Each row below holds a small network's activations on one input, seen along a few directions.
Each table varies a few parts of the input and shows all the possible inputs, shuffled.
A made-up example of a description, with smaller parts first: ring(8) and (point or ring(11) or (values(2) and line(6))).
Shared parts are said once, and a part with two or three values counts as separate values.

Other details of the inputs vary at random and push rows far along two fixed directions, the same in every table; ignore that.
To show where, the next rows are all for the same input, with only those details redrawn:
16  4  -9  -3  18  -10  8  8  15  18  -31  4  -8  14
20  11  -5  1  33  -2  11  29  21  32  -36  10  -3  29
-3  13  15  8  20  30  9  43  2  10  9  18  17  22
-13  -8  0  -1  -21  7  -1  -16  -14  -28  21  3  5  -20
-2  12  14  8  20  28  9  40  2  10  8  17  16  22
14  -1  -13  -6  9  -17  6  -7  12  9  -29  0  -11  3
10  -8  -17  -8  -4  -21  3  -25  6  -3  -24  -5  -14  -9
-10  -2  4  1  -10  13  2  0  -9  -17  17  6  8  -9

Rows:
row 1: -8  -5  13  -2  -18  -2  -9  -17  -13  -24  27  -9  7  -11
row 2: -8  1  -1  -1  -7  19  5  -2  -6  -16  18  4  11  -15
row 3: 9  -1  -12  -2  -1  -26  1  -6  10  18  -21  -3  -18  4
row 4: -8  7  7  17  8  30  8  46  7  26  13  14  8  17
row 5: 5  20  19  11  26  36  7  34  8  12  14  8  20  18
row 6: -17  -11  2  3  -30  4  -4  -2  -13  -5  29  1  0  -20
row 7: -11  -4  11  1  -6  -1  -6  10  -23  -11  19  6  9  1
row 8: -10  -2  4  1  -10  13  2  0  -9  -17  17  6  8  -9
row 9: -10  -2  12  -6  -11  11  -13  -29  -10  -33  19  -9  7  -18
row 10: 14  3  -6  -11  16  -7  -5  -31  13  -2  -23  -14  -9  -10
row 11: -6  17  4  17  17  33  11  41  10  18  13  13  12  16
row 12: 14  -6  -10  -6  -4  -23  -2  -35  8  -6  -20  -15  -15  -9
row 13: 8  0  -17  4  2  -17  6  -8  15  15  -24  -2  -18  3
row 14: -17  -9  -12  10  -30  16  2  -6  -6  -13  27  -5  -1  -31
row 15: -17  -12  4  2  -28  2  -7  0  -24  -1  26  3  2  -14
row 16: 9  -7  -6  -17  -2  -31  -17  -42  6  -12  -19  -22  -13  -6
row 17: 8  -2  -10  -3  0  -29  -1  -4  -1  20  -24  -4  -17  9
row 18: 12  -4  -10  -9  5  -27  1  -6  6  9  -25  -3  -12  4
row 19: -13  -3  16  -6  -9  -3  -21  -16  -18  -27  19  -12  12  -2
row 20: 15  1  2  -3  16  -27  -4  1  4  16  -24  -11  -5  22
- Changing only one part turns row 1 into row 12. The same change can be made to row 18. Which row results? => row 8
- What do these inputs look like to the network? => line(4) and line(5)
- Change only the line(5) part in row 19. List by row number the other rows that result. => row 7, row 15, row 17, row 20

Rows:
row 21: 23  -4  -17  -10  12  -34  8  -9  10  14  -41  -3  -15  7
row 22: 15  -15  -27  -12  -11  -54  -3  -40  4  0  -38  -13  -25  -8
row 23: 1  -5  7  -4  -5  -11  -8  -6  -1  4  -1  -6  -4  1
row 24: -15  -5  13  -4  -24  5  -14  -23  -17  -23  32  -9  4  -21
row 25: -14  5  19  5  -1  20  -9  3  -9  -22  32  -8  17  1
row 26: 25  -4  -19  -13  10  -33  -4  -43  17  1  -39  -22  -16  -10
row 27: 6  8  8  3  18  -1  0  18  11  12  -9  1  2  24
row 28: -18  -2  -7  20  -17  27  12  42  -5  27  26  17  1  -4
row 29: -14  4  -7  13  -8  34  16  35  4  11  17  21  5  -6
row 30: -10  -14  -2  -11  -27  -5  -9  -50  -12  -43  14  -8  -2  -33
row 31: 16  3  -8  -8  28  -16  6  9  9  17  -37  8  -6  17
row 32: -9  4  18  2  0  17  -12  6  -11  -6  26  -7  13  -3
row 33: -9  8  16  3  11  26  0  22  -8  -9  13  13  17  10
row 34: -18  12  26  10  3  34  -4  22  -9  -14  39  6  22  10
row 35: 18  14  8  -1  30  5  6  13  17  18  -19  1  3  23
row 36: -3  9  23  5  9  26  4  19  -3  -8  24  10  19  10
row 37: -16  -10  0  -7  -23  6  -15  -46  -15  -47  24  -15  7  -37
row 38: 2  -9  -6  -7  -5  -24  -3  -2  -7  12  -13  -1  -8  3
row 39: -8  -4  -14  16  -19  19  20  18  3  12  15  14  -2  -17
row 40: -15  -1  -14  21  -19  16  14  24  3  15  17  13  -3  -9
row 41: 12  15  7  6  30  1  4  38  12  28  -20  8  3  40
row 42: -5  -17  -9  -12  -32  -21  -6  -52  -20  -42  8  -12  -7  -34
row 43: 19  14  0  -5  37  1  3  13  23  23  -35  2  -3  26
row 44: 15  -7  -14  -8  2  -36  -4  -11  4  19  -35  -8  -21  7
- What do these inputs look like to the network? => line(4) and (point or line(5))
- Changing only the line(4) part turns row 31 into row 22. The same change can be made to row 30. Which row results? => row 27
- List by row number the other rows that have the line(4) part in common with row 32. => row 23, row 24, row 28, row 38, row 44
- Change only the line(4) part in row 44. List by row number the other rows that result. => row 33, row 41, row 42

Rows:
row 45: 3  -9  -21  -8  -7  -26  0  -31  0  -12  -22  -3  -16  -12
row 46: 2  -9  -7  -2  -3  -21  -7  -4  -1  9  -13  -4  -10  3
row 47: 16  -4  -6  -9  5  -29  5  -7  4  10  -26  0  -12  6
row 48: 4  8  1  7  13  -2  -1  27  10  23  -8  -2  -3  22
row 49: -9  0  4  6  -4  20  4  4  2  -11  22  1  11  -9
row 50: -2  9  13  3  13  16  7  34  -7  3  10  16  19  17
row 51: 2  4  16  -14  7  0  -22  -33  -3  -25  7  -16  11  -4
row 52: 16  -4  -15  -5  10  -13  4  -11  11  9  -26  -3  -12  -4
row 53: -2  -4  0  2  -17  -6  0  -16  -3  -17  15  -7  -3  -9
row 54: -17  5  4  7  -7  18  3  6  -4  -18  23  5  9  -1
row 55: 14  11  5  4  20  7  9  21  16  25  -13  5  0  17
row 56: -1  -10  -17  -5  -16  -10  -1  -33  5  -16  -11  -6  -13  -23
row 57: 19  8  -18  -1  25  -21  8  5  24  25  -48  2  -15  22
row 58: 0  1  -1  -4  4  14  3  8  -1  -3  -4  8  4  -2
row 59: 11  9  8  4  21  0  8  26  5  19  -10  10  2  24
row 60: -10  0  3  2  0  23  2  7  -4  -11  12  9  7  -8
row 61: 3  -10  -21  -5  -10  -15  0  -34  14  -9  -17  -8  -16  -19
row 62: -5  -8  -10  1  -18  -11  1  -26  -3  -22  8  -10  -3  -17
row 63: 5  -1  0  -4  3  8  4  5  -2  -2  -2  3  5  -5
row 64: 8  -10  -19  -6  -8  -29  1  -30  -2  -9  -19  -7  -12  -13
row 65: -4  -2  9  -1  -1  1  0  14  -9  4  7  8  7  10
row 66: -15  0  30  -7  -5  10  -20  -22  -22  -47  32  -14  19  -7
row 67: -5  -3  -7  -8  -9  -6  0  -11  -9  -17  -1  5  -1  -8
row 68: 15  10  5  2  24  6  9  23  12  25  -15  7  -2  17
row 69: -24  -4  8  5  -24  15  -10  -7  -17  -17  36  -2  7  -23
row 70: 1  11  11  8  11  22  8  23  9  11  14  6  9  10
row 71: 5  5  0  7  5  -3  2  10  7  12  -4  -3  -3  16
row 72: -6  8  16  12  6  18  2  31  -4  9  15  9  13  21
row 73: 8  3  -1  -5  10  -1  3  9  4  21  -15  2  -4  9
row 74: 6  -7  -10  0  -7  -25  -7  -9  5  9  -18  -9  -14  3
row 75: -7  -3  7  3  -17  -3  1  -11  -9  -17  17  -1  1  -9
row 76: 13  9  -1  5  23  9  9  22  18  22  -18  6  3  16
row 77: 17  -2  -8  -11  3  -16  4  -11  7  11  -22  -3  -11  -4
row 78: 12  -5  -15  -5  1  -19  0  -19  5  13  -24  -8  -15  -6
row 79: -19  6  10  9  -8  26  -6  16  -8  -4  35  -1  12  -8
row 80: -15  3  10  9  -10  17  3  7  -13  -20  29  6  18  -4
row 81: -13  -3  12  6  -9  10  -3  8  -16  -8  23  7  9  2
row 82: -13  3  8  9  -9  23  -1  5  -6  -5  29  -1  10  -6
row 83: -7  6  9  5  9  18  -4  27  -3  16  11  6  7  7
row 84: 2  6  5  -2  16  8  0  30  3  28  -8  5  3  15
row 85: -13  -18  -3  -10  -25  -19  -12  -20  -16  -14  10  -4  -6  -17
row 86: 3  -9  -14  -3  -16  -20  -3  -35  2  -2  -11  -13  -15  -20
- Changing only one part turns row 51 into row 66. The same change can be made to row 52. Which row results? => row 64
- Changing only one part turns row 55 into row 75. The same change can be made to row 58. Which row results? => row 67
- What do these inputs look like to the network? => values(2) and (point or (line(4) and line(5)))
- Change only the line(4) part in row 52. List by row number the other rows that result. => row 49, row 63, row 76
- Change only the line(5) part in row 79. List by row number the other rows that result. => row 49, row 61, row 70, row 82
- Change only the values(2) part in row 57. List by row number the other rows that result. => row 56
